A small network was trained on made-up records. Each row is its average activation on records with the value named, seen along a few directions.
Related values have similar rows: they may be neighbours, one step apart, or belong to one group.
Random noise pushes rows far along 4 fixed directions. That doesn't count. These rows show it; they differ only by the noise:
[ 299  149 -196 -514   41  248  221  309 -378  507  607    7 -219  126
  209 -385]
[  -6 -320 -117   87  -57   35 -362  400 -420 -182 -142  116   48 -108
   12  -93]
[  43 -122 -111  169  -19   45 -229   96 -247  -92 -117  -11  -36   38
  145  -86]
[ 253  129  -88   13  -65   -3 -464 -416  335   -5  -25   66  194   73
 -110  -81]
[ -48   46  -67  564   71   33  125 -188 -249  -94 -246 -295 -277  263
  527  -49]
[  26  -87  -62  208    7   28  -38  125 -289  -51  -48  -53  -67   64
  210 -157]


Values of F:
f18: [-153  -20  422  741  106 -163  839   85 -104 -355  -80 -242   -1   90
  264 -519]
f6: [ -61  117  128   83   96 -261  214 -167  218   58   37   -3 -181   13
   20  244]
f15: [ 104  319 -172 -157  163  129   28 -268  175   26  -73 -339 -496  152
  235   99]
f10: [-338  -88  -30  -32   73   52  -55 -259   52  178  -83   42 -116  -23
   44  360]
f9: [ 374  478 -217 -372  302  354  471 -334 -225  615  251 -325 -773  398
  476  -29]
f16: [-567 -438  262  464 -236 -317    9 -183   99 -530 -430   84  297 -286
 -155  173]
f2: [-157 -254  210  -37 -288 -219 -305   68  113 -100  -15  149  508 -406
 -472  101]
f19: [-310 -431 -320  -41   21  137 -305  445 -324 -308 -356   -7 -377   36
  186  417]
f20: [  -2   18  -53  206  -13   99  287  264 -432   83  -57   94 -138  143
  340 -212]
f8: [-139   64  121   33   71 -143   37 -327  559   17   -4  -72  -22  120
   12  163]
f5: [ 302 -103 -123 -233  -31  160 -237  184  -73  -18  105   92   93 -101
   -9 -152]
f3: [ 109   91  261  200  197 -169  144  -71  150 -142  -75 -151   27  -95
 -132 -170]
f13: [ 166 -140   16 -581   81   32 -220  445  -70  -82  170  273   38 -350
 -384  147]
f21: [  52   47  -31  108 -148   23  136  131  -66  155   59   -6  136  -23
   52  -11]
f17: [ 101  102  267  364  273  -11  326  -56 -102 -171  -56  -20   18  193
  -83 -207]
f1: [-373   17 -146   39  -23  168   96  -27 -291   21 -196 -196 -151  220
  241  288]
f4: [ -96 -288  133 -565  -13 -124   -2  370  137  176  256  417  276 -253
 -483   -7]
f7: [ -31  -32   82  407 -119   31   94  163    4 -240 -130   61  307  116
 -100 -137]
f11: [-411 -113  -15  270 -118  -18  425  463 -517  -77   19 -245  106 -198
  167   27]
f14: [-108 -291  181   60   69 -323   58  430  -91 -290  -98   84   18 -355
 -189  152]
f12: [-310 -133  -43  127 -205   21  112  516 -520    5 -127   -2  -34  -48
  204   45]
The values of F form a ring.
List every value one step from f3, in the order listed.
> f15, f9
List every value one step from f5, in the order listed.
> f18, f20
List every value one step from f21, in the order listed.
> f7, f12
List every value one step from f8, in the order listed.
> f19, f4

Values of G:
g9: [-199  264  201 -111 -118  -16  419 -412  260  317   62  -34  209  124
  -95 -143]
g12: [ 203  244  -95   66   25  281  231 -244 -114  229  340 -194 -293  333
  555 -299]
g15: [ 134  271  143  307  339 -205  159 -972  678 -102 -283 -340 -290  188
  172  133]
g19: [ 280  165 -374 -634  -54  344 -444  275 -317   38  113  -13 -285  -82
 -171  149]
g10: [-179 -176  391  583  396 -325  971  -30  -60 -203  -17  -79 -387  -83
  345  -92]
g16: [-385  -25 -226  236  -22  241  184    4 -377   83 -460 -392 -426   57
  546  394]
g1: [-237 -179   93  -77  -43   66   16  111 -324  189   30  172  189   48
 -203  -68]
g18: [ 302  344  197 -447   98  -58  374  109  247  138  569  -68  214 -211
 -455 -510]
g5: [ 191 -124 -302  267 -133  314 -161  514 -629  -53 -342  -61 -406   -1
  295  122]
g11: [   4 -133  123  -86   93 -171  458  663   90  216  524  275  -56  117
 -101 -415]
g21: [-211 -248   29  317   27   29  215  263 -560  -54   33  -90   47  257
  379 -267]
g2: [ -55  152 -223 -591  -62    3   59 -140  307  433  308  -22 -215  146
  146  304]
g4: [-136   -6  105   63 -292 -411 -119 -431  561 -140 -111   19  579 -224
 -201  395]
g17: [  13 -234  -83 -486  -46  234 -107  495 -412  175  546  266  240  109
 -267 -362]
g3: [ 251  430  163    4   50 -128  399    5  -18  219  282  168   78  -47
  134 -455]
g14: [-365   87  -33  103 -177 -114  -20 -136    8   39  -31 -298  -38 -165
  237  479]
g8: [ 175 -195  118  153 -163  -18  -20  239 -102 -255   26  254  408 -253
 -126 -277]
g13: [ 311   25 -108 -696  181  160 -366   20  -51   91  193  -62 -325 -249
 -206  -51]
g20: [ -23  -12 -577 -315   90  597 -214  119 -453  391  108  -30 -391  384
  116  125]
g7: [ 371   32  -89 -564  257   38 -584 -163  577  324  100  243 -138  189
 -117  300]
g6: [ 133  165   45  430 -179  -87 -216  -20   92 -455 -414  -72  188  -50
 -152   84]
The values of G form a ring.
List every value one step from g16, in the order listed.
> g9, g14
List every value one step from g11, in the order listed.
> g2, g7
List every value one step from g13, in the order listed.
> g15, g18
List every value one step from g17, in the order listed.
> g21, g20

Values of W:
w5: [ 301  326  179   89  -24   -2   81 -204  427   85  266   72  311   57
  -30 -388]
w6: [  77 -158 -212 -486  217  204  304  660 -809  215  176 -136 -396 -144
   41  -98]
w13: [ 170 -168  -18 -339  161  211 -383  357 -184  -82  -28  162 -205  -18
 -202   35]
w14: [ -79   48  236  441   11 -352  391 -146  315  -36   24  -86   61 -154
   -3  210]
w12: [ 288  244   14  -63  205  -28   87 -448  276  -31  -46  -53  -68   46
 -150  -15]
w3: [-155 -304  -14 -243  -95  -88 -395  -12  427  -53  -82  427  277 -196
 -433  286]
w17: [-224   27 -150  298  -98  266  -64 -309 -241 -100 -185 -172  -56  225
  221  311]
w2: [   3 -112  -46  -59 -370  -35 -163  518 -326 -153  -86  258  258 -172
 -203 -187]
w1: [ -66   79  -81 -333  -38  226  -86 -140   43  327  326   56  170  113
 -175  -57]
w11: [  68  442   34 -242 -140  149  588   67 -189  455  554 -109   66  243
  130 -299]
w19: [ 156  -77  182  284   62 -143  -47  -65  202 -209  -53  124  394  -30
   -6 -387]
w9: [ 198  220  168  249 -211  -31  -22 -152  165 -113   -9  165  322  -46
  -54 -110]
w20: [-366 -459    6  -40  -32   50   93  371 -435  147   29   31  -32  -53
   86  -34]
w10: [-388   76  145  445   86 -154  614  149 -404 -369 -275 -363 -356  -71
  372 -158]
w7: [-190 -295 -100 -232   96 -107  150  705 -268  210  142  116 -128 -190
   48  169]
w16: [-289  -44   51   73    9 -106  239 -220  -16  221    5  -11 -118  194
  207  110]
w18: [  -6  170 -241  -20   51  152  261 -174 -147   94  -82 -627 -619  189
  706  405]
w8: [ 177 -408 -177 -162   45  132 -676  287  -90 -181 -111  212  -99    5
 -157 -130]
w15: [-116  108   25   89  -89 -123   19   74    3  -77 -201 -214 -194 -223
   90   74]
w4: [ 449  206 -262 -345  273  163 -385 -392  245  188  208   52 -209  301
  -16   65]
The values of W form a ring.
List every value one step from w7, in the order listed.
> w14, w3
List every value one step from w8, in the order listed.
> w19, w4
List every value one step from w1, in the order listed.
> w17, w20
List every value one step from w15, in the order listed.
> w10, w18
What is the length, in steps, of the shortest route from w6 to w5?
> 6
